These are the activations of a small neural network, seen along a few directions. Each row is one input.
Each table varies a few parts of the input and shows all the possible inputs, shuffled.
Descriptions start from the smaller parts, as in this example, which fits no table here: ring(5) and (point or ring(9) or (values(2) and line(6))).
Shared parts are said once, and a part with two or three values counts as separate values.

Other details of the inputs vary at random and push rows far along two fixed directions, the same in every table; ignore that.

A family of inputs:
R1: .42; -.03; .05; .19; .08; -.24; .17; -.16; .16; .02; -.44; -.11
R2: .18; -.18; .04; -.03; -.08; .07; -.04; -.34; .14; .02; -.01; .19
R3: -.16; .38; -.03; .22; .62; -.07; .38; .57; -.16; .20; -.08; -.08
R4: -.26; -.20; .04; -.17; -.15; .18; -.10; .27; -.02; .33; .46; .00
R5: .30; -.19; .05; .16; -.09; -.10; .00; -.40; .35; .09; -.20; .01
R6: .23; -.02; -.10; .34; .03; -.26; .22; -.34; .31; -.06; -.36; .03
R7: -.28; -.33; .03; -.42; -.25; .31; -.28; .24; -.28; .22; .62; .12
R8: .26; .73; .29; .63; -.02; -.49; -.24; -.27; .06; -.32; -.85; -.03
R9: -.49; -.25; .00; -.38; -.29; .26; -.09; .13; -.10; .02; .77; .01
R10: -.33; .21; -.16; .07; .62; .21; .02; .52; -.27; -.05; .19; -.10
R11: -.36; .10; .07; -.27; .20; .22; .13; .53; -.21; .10; .48; -.06
R12: .54; .19; -.10; .35; .39; -.32; .30; -.26; .05; -.24; -.66; .08
R13: -.30; -.34; .10; -.41; -.18; .32; -.31; .13; -.13; .09; .69; -.05
R14: .13; -.40; .09; -.08; -.28; .02; -.23; -.30; .14; .16; .15; -.07
R15: -.24; .25; -.05; -.02; .48; .15; .19; .57; -.26; .16; .10; .16
R16: .37; .16; -.07; .42; .25; -.35; .42; -.22; .35; -.09; -.75; .00
R17: .10; -.42; .13; -.23; -.57; .00; -.07; -.36; .13; .18; .32; -.10
R18: -.51; .02; -.14; -.15; .17; .25; .04; .47; -.25; .16; .39; .22
R19: -.37; .04; -.16; -.12; .22; .24; -.02; .37; -.49; .09; .47; .00
R20: -.54; -.35; .01; -.26; -.26; .25; -.18; .13; -.07; .33; .67; -.01
R21: -.52; .94; .12; .06; .12; -.20; -.27; .38; -.27; .06; .01; -.06
R22: .29; -.36; .05; -.16; -.39; .00; -.14; -.48; .04; -.05; .12; .10
R23: .48; .03; -.15; .43; .20; -.21; .11; -.20; .29; -.08; -.71; -.07
R24: .04; -.33; .02; -.24; -.42; .11; -.04; -.26; .14; .04; .03; .20
R25: .13; -.44; .11; -.34; -.46; .16; -.28; -.19; .18; -.04; .28; .01
R26: -.46; -.27; -.03; -.42; -.32; .23; -.03; .09; -.29; .15; .68; .09
R27: .51; .07; -.08; .35; .18; -.26; .24; -.24; .20; -.08; -.71; -.17
R28: -.39; -.12; -.05; -.11; -.09; .04; .10; .18; -.13; .20; .41; -.08
R29: -.30; -.12; -.03; -.13; .03; .18; -.03; .06; .07; -.04; .31; .06
R30: .38; -.04; -.15; .18; .08; -.03; .02; -.22; .10; -.14; -.47; .11
R31: .12; -.24; .05; -.16; -.31; .07; -.04; -.34; .04; .03; .25; .15
R32: .41; -.08; -.07; .23; .03; -.14; .07; -.17; .21; .00; -.55; -.12
R33: -.55; .01; -.12; -.12; .26; .26; .01; .35; -.28; .16; .45; .19
R34: -.11; .44; -.14; .27; .83; -.06; .26; .55; -.22; -.16; -.03; -.04
R35: .47; .00; .07; .07; .10; -.17; .16; -.20; .22; -.24; -.43; -.06
R36: .14; -.48; .08; -.39; -.56; .22; -.27; -.24; .13; -.06; .19; -.11
R37: -.18; .24; -.04; -.03; .52; .06; .20; .53; -.42; .10; .09; .04
R38: .27; -.13; -.06; -.03; -.10; -.04; .04; -.26; .07; -.25; -.13; -.16
R39: .22; -.29; -.04; -.02; -.32; -.08; -.04; -.33; .04; .03; -.04; -.21
R40: .54; .23; -.01; .30; .32; -.25; .39; -.26; .21; -.16; -.72; .15
R41: -.24; .40; -.08; .21; .80; .08; .22; .52; -.08; -.04; .04; .04
R42: .18; -.34; .02; -.28; -.41; .13; -.09; -.30; -.08; .01; .06; -.02
R43: -.33; -.09; -.04; -.23; -.08; .11; .09; .14; -.07; -.06; .42; -.03
R44: .08; -.45; .17; -.29; -.57; .11; -.16; -.20; .21; .27; .25; -.03
R45: -.52; .49; .12; -.25; -.47; -.04; -.61; .09; -.34; .06; .27; -.21
R46: .14; -.34; -.03; -.11; -.46; -.01; -.02; -.57; .18; -.08; .07; .19
R47: -.05; .56; .27; .44; -.37; -.36; -.27; -.36; .13; -.25; -.55; .05
R48: .34; -.11; -.10; .31; .11; -.12; -.01; -.33; .21; -.02; -.43; -.11
R49: .26; -.33; .06; -.17; -.41; .09; -.11; -.37; .22; .04; .02; .22
R50: -.06; -.42; .03; -.30; -.53; .17; -.16; -.24; .30; -.06; .27; .10
R51: .30; -.13; .04; -.05; -.07; -.11; .05; -.24; .11; -.21; -.08; -.09
R52: .40; -.30; .04; -.01; -.17; -.03; -.14; -.53; .17; -.07; -.19; .14
R53: -.03; -.37; .05; -.16; -.44; .04; -.05; -.16; .23; .18; .08; .01
R54: -.18; -.36; .08; -.30; -.34; .08; -.14; .05; -.20; .25; .56; -.18
R55: .34; .16; -.05; .24; .22; -.22; .38; -.21; .36; -.31; -.62; .04
R56: .13; -.39; .07; -.13; -.36; .03; -.21; -.13; .14; .18; .14; -.04
R57: -.26; .25; -.18; .08; .52; .12; .11; .48; -.30; -.12; .21; -.13
R58: .38; -.02; -.03; .30; .12; -.26; .11; -.25; .17; -.04; -.33; -.06
R59: -.30; .40; -.16; .14; .64; .01; .42; .52; -.28; .02; -.11; .14
R60: -.55; .80; .17; .33; .12; -.08; -.35; .47; -.52; -.06; -.05; -.16
R61: -.20; .41; -.25; .41; .79; -.07; .26; .56; -.32; .06; -.09; -.16
R62: -.77; .40; .18; -.38; -.66; -.01; -.57; .07; -.23; .13; .51; -.05
R63: -.30; .00; .00; -.24; .22; .23; -.04; .55; -.40; .20; .36; .09
R64: -.51; .90; .10; .05; .18; -.22; -.35; .45; -.40; .03; .00; -.12
R65: -.39; .11; -.01; -.15; .24; .20; .07; .44; -.21; .04; .59; -.01
R66: .47; .10; -.15; .32; .27; -.12; .11; -.15; .30; -.32; -.65; -.02
R67: .23; -.23; -.05; .16; -.26; -.13; .04; -.34; .43; .03; -.32; .08
R68: -.17; .43; -.09; .15; .67; -.03; .36; .50; -.16; -.10; .03; -.04
R69: .20; -.36; .14; -.31; -.36; .10; -.18; -.15; .17; -.06; .11; -.03
R70: .54; .07; -.13; .27; .22; -.13; .16; -.24; .14; -.19; -.76; .08
R71: -.02; .25; .46; .08; -.83; -.18; -.53; -.49; .10; -.09; -.10; -.01
R72: -.19; .48; -.13; .25; .81; .05; .29; .69; -.06; -.06; -.09; .08
R73: .54; .03; .00; .35; .22; -.29; .16; -.15; .30; -.02; -.71; -.04
R74: .39; .01; -.03; .07; .07; -.08; .15; -.19; .16; -.26; -.43; -.14
R75: -.21; .48; -.14; .40; .80; -.11; .37; .57; -.18; .14; -.02; -.03
R76: .14; -.46; -.01; -.33; -.57; .13; -.18; -.43; -.12; -.02; .26; -.04
R77: -.20; .40; -.26; .31; .89; .09; .17; .50; -.37; -.01; -.16; .05
R78: -.19; -.16; .12; -.35; -.15; .26; -.07; .25; .01; .09; .43; .01
R79: .29; -.33; .08; -.21; -.48; -.01; -.01; -.53; .12; -.02; .09; .11
R80: .16; -.36; .07; -.23; -.48; .06; -.05; -.35; .39; -.13; -.05; .07
Description of these inputs: line(4) and (values(2) or (values(3) and ring(6))).
Q: Changing only the line(4) part turns R36 into R69. The same change can be made to R42. Which row results?
A: R37
Q: Changing only the line(4) part turns R63 into R24. The same change can be made to R34. Which row results?
A: R9
Q: Changing only the line(4) part turns R22 into R19. The same change can be made to R64. Which row results?
A: R45
Q: Which other rows does R5 become when the values(3) part takes its other values? List them by row number.
A: R2, R41
Q: Which other rows does R5 become when the ring(6) part takes its other values? List them by row number.
A: R3, R4, R17, R44, R75
Q: Which other rows does R47 become when the values(2) part takes its other values? List them by row number.
A: R62
Q: Start at R46 and move only the ring(6) part, one step at a time. The first step leads to R33. Which rows follow, in order?
A: R18, R24, R59, R26

A family of inputs:
R81: .16; .07; -.06; .15; .19; -.09; .14; -.02; .03; -.05; -.24; .01
R82: -.33; -.25; .19; -.46; -.72; .21; -.47; -.13; -.17; .12; .61; -.02
R83: .16; -.12; -.01; .01; -.07; -.02; -.01; -.14; .11; -.03; -.10; -.01
R84: .17; -.12; -.02; .01; -.07; -.02; .00; -.18; .10; -.04; -.10; -.02
R85: -.34; .37; -.11; .14; .65; .07; .22; .64; -.26; .07; .07; .02
R86: .14; -.09; .01; -.01; -.09; -.03; .03; -.16; .13; -.03; -.08; .04
R87: -.10; -.18; .02; -.17; -.15; .11; -.08; .02; -.09; .08; .29; -.03
R88: .12; .08; -.06; .15; .20; -.07; .12; .00; .11; -.09; -.23; .03
R89: .12; .09; -.07; .15; .20; -.07; .14; -.03; .09; -.09; -.22; .02
R90: -.60; .12; -.06; -.19; .29; .24; .05; .67; -.43; .21; .59; -.01
R91: .00; -.01; .10; .00; -.34; -.08; -.18; -.25; .08; .02; -.03; -.01
R92: .03; -.03; .15; -.11; -.44; -.06; -.23; -.25; .08; -.04; .02; -.08
R93: .13; .09; -.05; .16; .20; -.09; .15; -.03; .08; -.09; -.21; .03
R94: .17; -.10; .01; .02; -.06; -.02; .01; -.13; .10; -.01; -.12; .01
R95: .17; .08; -.05; .14; .20; -.09; .12; .00; .05; -.03; -.24; .02
Q: Describe the family of inputs behind these rows.
A: values(3) or (values(2) and ring(6))
Q: Which other rows does R84 become when the values(2) part takes its other values? List them by row number.
A: R89
Q: Start at R83 and move only the ring(6) part, one step at a time. The first step leads to R84. Which rows follow, in order?
A: R87, R81, R95, R94
